These are the activations of a small network on made-up records, seen along a few directions, one row for each record.
Each row is followed by the record's values for the fields V, S, E, U, M, G, H.
A field that a record lacks is written none.
The largest differences between rows may come from other fields.
In the rows, 500 means zero.
Strong random noise was added to every row along 2 fixed directions; ignore it. To show where, here is one row again and again, with new noise each time:
549 661 491 453 635 368 480 387 525 423 593 542 607 584 504 472 493 502 396 529
417 507 496 548 398 407 427 627 591 474 471 499 509 580 587 399 419 525 515 506
406 536 569 496 428 425 480 615 560 493 476 528 534 538 613 449 456 527 476 548
672 659 238 570 682 281 333 277 590 326 654 470 584 730 361 348 411 481 455 397

557 461 326 684 480 481 424 547 454 424 496 410 455 472 407 479 450 465 642 304 => V: v3 / S: s1 / E: e6 / U: u2 / M: m1 / G: none / H: h1
258 420 452 648 369 585 551 702 682 550 455 515 306 468 518 239 524 478 639 489 => V: none / S: none / E: none / U: u1 / M: m2 / G: none / H: h2
429 494 424 582 368 534 513 642 548 528 395 482 406 509 541 366 475 527 641 470 => V: none / S: none / E: none / U: u2 / M: m2 / G: none / H: h2
545 622 596 444 693 494 585 444 270 506 550 520 581 404 455 590 663 545 405 520 => V: v3 / S: s1 / E: e6 / U: u1 / M: m1 / G: none / H: h2
627 663 773 294 638 502 652 404 341 510 538 490 642 428 525 784 571 534 361 634 => V: v4 / S: s1 / E: e2 / U: u2 / M: m2 / G: none / H: h1
418 435 832 359 606 707 739 516 261 486 509 578 521 294 649 745 684 471 433 592 => V: none / S: none / E: none / U: u1 / M: m3 / G: none / H: h1
640 601 399 433 746 378 490 267 525 408 643 521 592 621 381 490 495 419 413 538 => V: none / S: none / E: none / U: u1 / M: m2 / G: none / H: h2
478 585 463 493 464 475 524 553 600 506 432 473 497 541 437 425 420 553 560 493 => V: v4 / S: s1 / E: e2 / U: u2 / M: m1 / G: none / H: h2
358 412 698 334 496 594 600 602 526 621 479 585 425 345 598 480 540 472 439 628 => V: none / S: none / E: none / U: u1 / M: m2 / G: g2 / H: h2
417 641 458 563 486 285 445 536 699 513 465 506 498 630 503 352 411 572 514 542 => V: none / S: none / E: none / U: u3 / M: m2 / G: none / H: h1
686 474 255 622 548 470 390 337 654 423 534 434 416 636 411 334 408 434 533 372 => V: none / S: none / E: none / U: u2 / M: m2 / G: none / H: h1
379 636 550 471 621 581 646 408 635 539 580 616 469 397 496 394 645 459 448 592 => V: none / S: none / E: none / U: u3 / M: m2 / G: none / H: h2
296 311 522 711 373 681 565 664 334 481 422 487 372 355 544 397 644 490 719 398 => V: none / S: none / E: none / U: u1 / M: m3 / G: none / H: h2
529 429 701 399 449 667 638 528 309 593 512 577 569 386 627 693 505 453 476 597 => V: v1 / S: s3 / E: e1 / U: u2 / M: m2 / G: g3 / H: h2
628 549 307 452 544 435 443 382 521 456 558 499 491 592 427 457 498 489 553 430 => V: none / S: none / E: none / U: u2 / M: m2 / G: g2 / H: h2
486 434 450 598 483 506 490 538 440 545 521 535 477 513 436 391 435 526 562 522 => V: v1 / S: s3 / E: e1 / U: u1 / M: m2 / G: g3 / H: h2
415 482 763 331 522 553 666 495 465 621 494 624 563 386 536 699 654 444 402 675 => V: v3 / S: s3 / E: e3 / U: u1 / M: m1 / G: g1 / H: h2
643 654 461 434 844 365 521 165 323 362 679 499 659 543 412 610 593 474 343 454 => V: none / S: none / E: none / U: u1 / M: m3 / G: none / H: h1
384 302 669 517 306 623 496 726 382 540 372 433 475 384 715 657 462 444 605 474 => V: none / S: none / E: none / U: u2 / M: m3 / G: none / H: h1
685 370 437 469 424 481 351 501 825 549 469 372 437 693 491 492 247 438 414 474 => V: v3 / S: s2 / E: e5 / U: u2 / M: m2 / G: none / H: h1
429 480 458 519 564 578 564 474 408 504 522 621 410 401 453 384 659 460 564 471 => V: none / S: none / E: none / U: u1 / M: m1 / G: g2 / H: h2
562 221 369 688 306 585 329 622 633 475 455 344 297 533 537 422 375 424 663 353 => V: none / S: none / E: none / U: u2 / M: m2 / G: none / H: h1
551 439 542 505 539 480 477 406 506 471 522 527 491 529 461 454 443 414 496 540 => V: none / S: none / E: none / U: u1 / M: m2 / G: g3 / H: h1
510 679 429 458 542 268 484 462 556 433 537 548 490 643 425 420 493 642 505 489 => V: none / S: none / E: none / U: u1 / M: m2 / G: g1 / H: h1
629 367 693 381 427 616 495 628 395 543 464 404 541 490 658 782 426 493 431 543 => V: v3 / S: s2 / E: e5 / U: u2 / M: m2 / G: none / H: h1
576 457 492 466 542 497 468 389 580 488 462 447 536 565 533 528 376 431 474 500 => V: none / S: none / E: none / U: u2 / M: m3 / G: none / H: h1
284 312 350 721 418 827 530 497 646 610 485 525 176 311 439 190 526 282 622 410 => V: none / S: none / E: none / U: u2 / M: m1 / G: g3 / H: h2
720 544 278 543 596 384 375 334 534 401 540 389 530 704 419 442 364 419 533 399 => V: none / S: none / E: none / U: u2 / M: m2 / G: none / H: h1
551 533 334 502 559 480 437 352 597 527 512 539 359 507 415 435 475 454 456 438 => V: none / S: none / E: none / U: u2 / M: m1 / G: g1 / H: h1
383 624 385 606 481 374 453 556 603 499 483 493 503 592 479 326 463 527 611 518 => V: none / S: none / E: none / U: u3 / M: m2 / G: none / H: h2
562 383 448 517 479 656 452 503 393 468 554 463 515 451 514 655 525 382 445 439 => V: v4 / S: s2 / E: e4 / U: u2 / M: m1 / G: none / H: h2
444 518 657 382 700 832 715 283 311 562 588 653 481 179 507 551 702 258 387 579 => V: none / S: none / E: none / U: u2 / M: m1 / G: g3 / H: h2
346 569 606 471 401 368 475 586 659 604 394 557 459 486 546 411 521 611 541 611 => V: none / S: none / E: none / U: u3 / M: m2 / G: g1 / H: h1
574 382 606 385 476 538 449 607 481 527 459 523 490 609 561 688 449 478 437 479 => V: v4 / S: s2 / E: e4 / U: u1 / M: m1 / G: g1 / H: h1
584 466 274 658 491 386 358 470 468 399 501 423 384 645 407 406 473 551 528 392 => V: none / S: none / E: none / U: u1 / M: m1 / G: none / H: h1
670 583 474 364 759 625 529 209 480 486 652 558 563 472 360 585 567 333 376 483 => V: v3 / S: s2 / E: e5 / U: u2 / M: m1 / G: g2 / H: h2
529 654 530 498 560 340 514 513 673 547 476 501 542 555 459 394 461 597 493 491 => V: v3 / S: s1 / E: e6 / U: u3 / M: m2 / G: none / H: h1
627 574 404 501 580 449 494 349 546 464 524 520 551 551 392 524 494 405 440 434 => V: v3 / S: s3 / E: e3 / U: u2 / M: m1 / G: none / H: h1

Which values does each new row have?
511 463 356 592 435 509 466 551 567 514 425 422 487 540 459 354 440 510 593 350 => V: v3 / S: s1 / E: e6 / U: u2 / M: m3 / G: none / H: h2
606 564 472 493 514 407 437 413 367 439 533 414 563 590 538 617 524 494 473 457 => V: none / S: none / E: none / U: u2 / M: m2 / G: none / H: h1
618 277 316 588 368 587 320 528 451 399 560 335 452 575 520 505 423 383 592 355 => V: none / S: none / E: none / U: u2 / M: m2 / G: none / H: h2
473 490 512 540 601 568 600 391 426 486 615 517 469 399 474 491 662 452 482 528 => V: none / S: none / E: none / U: u1 / M: m2 / G: none / H: h2
284 491 460 600 355 396 529 656 648 522 345 515 391 535 490 328 500 506 600 503 => V: none / S: none / E: none / U: u1 / M: m1 / G: none / H: h1
524 350 298 647 530 485 345 487 342 356 525 386 528 525 435 395 495 496 625 331 => V: none / S: none / E: none / U: u1 / M: m3 / G: none / H: h2
421 457 623 451 558 783 666 437 383 561 597 522 440 271 572 590 702 369 448 573 => V: none / S: none / E: none / U: u2 / M: m2 / G: none / H: h2
576 725 433 492 704 392 452 320 315 320 688 525 650 517 409 513 587 524 462 497 => V: none / S: none / E: none / U: u3 / M: m2 / G: none / H: h2
555 533 471 434 586 560 576 281 562 568 575 539 464 444 456 460 539 441 416 585 => V: none / S: none / E: none / U: u2 / M: m2 / G: g3 / H: h2
529 595 351 673 400 291 383 593 359 351 508 476 565 579 505 409 574 672 634 364 => V: none / S: none / E: none / U: u3 / M: m2 / G: none / H: h1
462 666 314 620 637 414 501 335 488 457 577 557 478 537 222 216 538 537 502 462 => V: v4 / S: s1 / E: e2 / U: u1 / M: m1 / G: g3 / H: h2
484 403 376 545 470 425 414 559 647 379 458 460 473 639 483 371 379 524 542 389 => V: none / S: none / E: none / U: u1 / M: m3 / G: none / H: h1
587 379 436 532 456 528 388 504 557 467 530 485 501 632 412 430 454 436 500 460 => V: v3 / S: s2 / E: e5 / U: u1 / M: m2 / G: g3 / H: h2
370 621 567 541 485 387 512 557 651 549 469 544 502 535 549 376 448 522 490 594 => V: none / S: none / E: none / U: u3 / M: m2 / G: none / H: h1
499 530 429 521 511 332 456 521 617 517 502 536 515 529 377 316 483 573 541 466 => V: v3 / S: s1 / E: e6 / U: u1 / M: m2 / G: g2 / H: h2
683 708 441 476 483 274 412 470 346 301 527 405 651 635 404 537 433 703 504 426 => V: v4 / S: s1 / E: e2 / U: u2 / M: m2 / G: none / H: h1
538 568 520 547 307 361 424 647 476 378 431 407 550 584 464 503 376 668 594 479 => V: v4 / S: s1 / E: e2 / U: u2 / M: m2 / G: none / H: h1
544 447 339 642 273 428 368 672 423 376 438 358 426 625 514 443 406 587 691 357 => V: none / S: none / E: none / U: u2 / M: m2 / G: none / H: h1
620 305 198 659 474 549 263 368 571 425 521 362 377 646 398 304 285 365 641 253 => V: none / S: none / E: none / U: u2 / M: m3 / G: g3 / H: h1
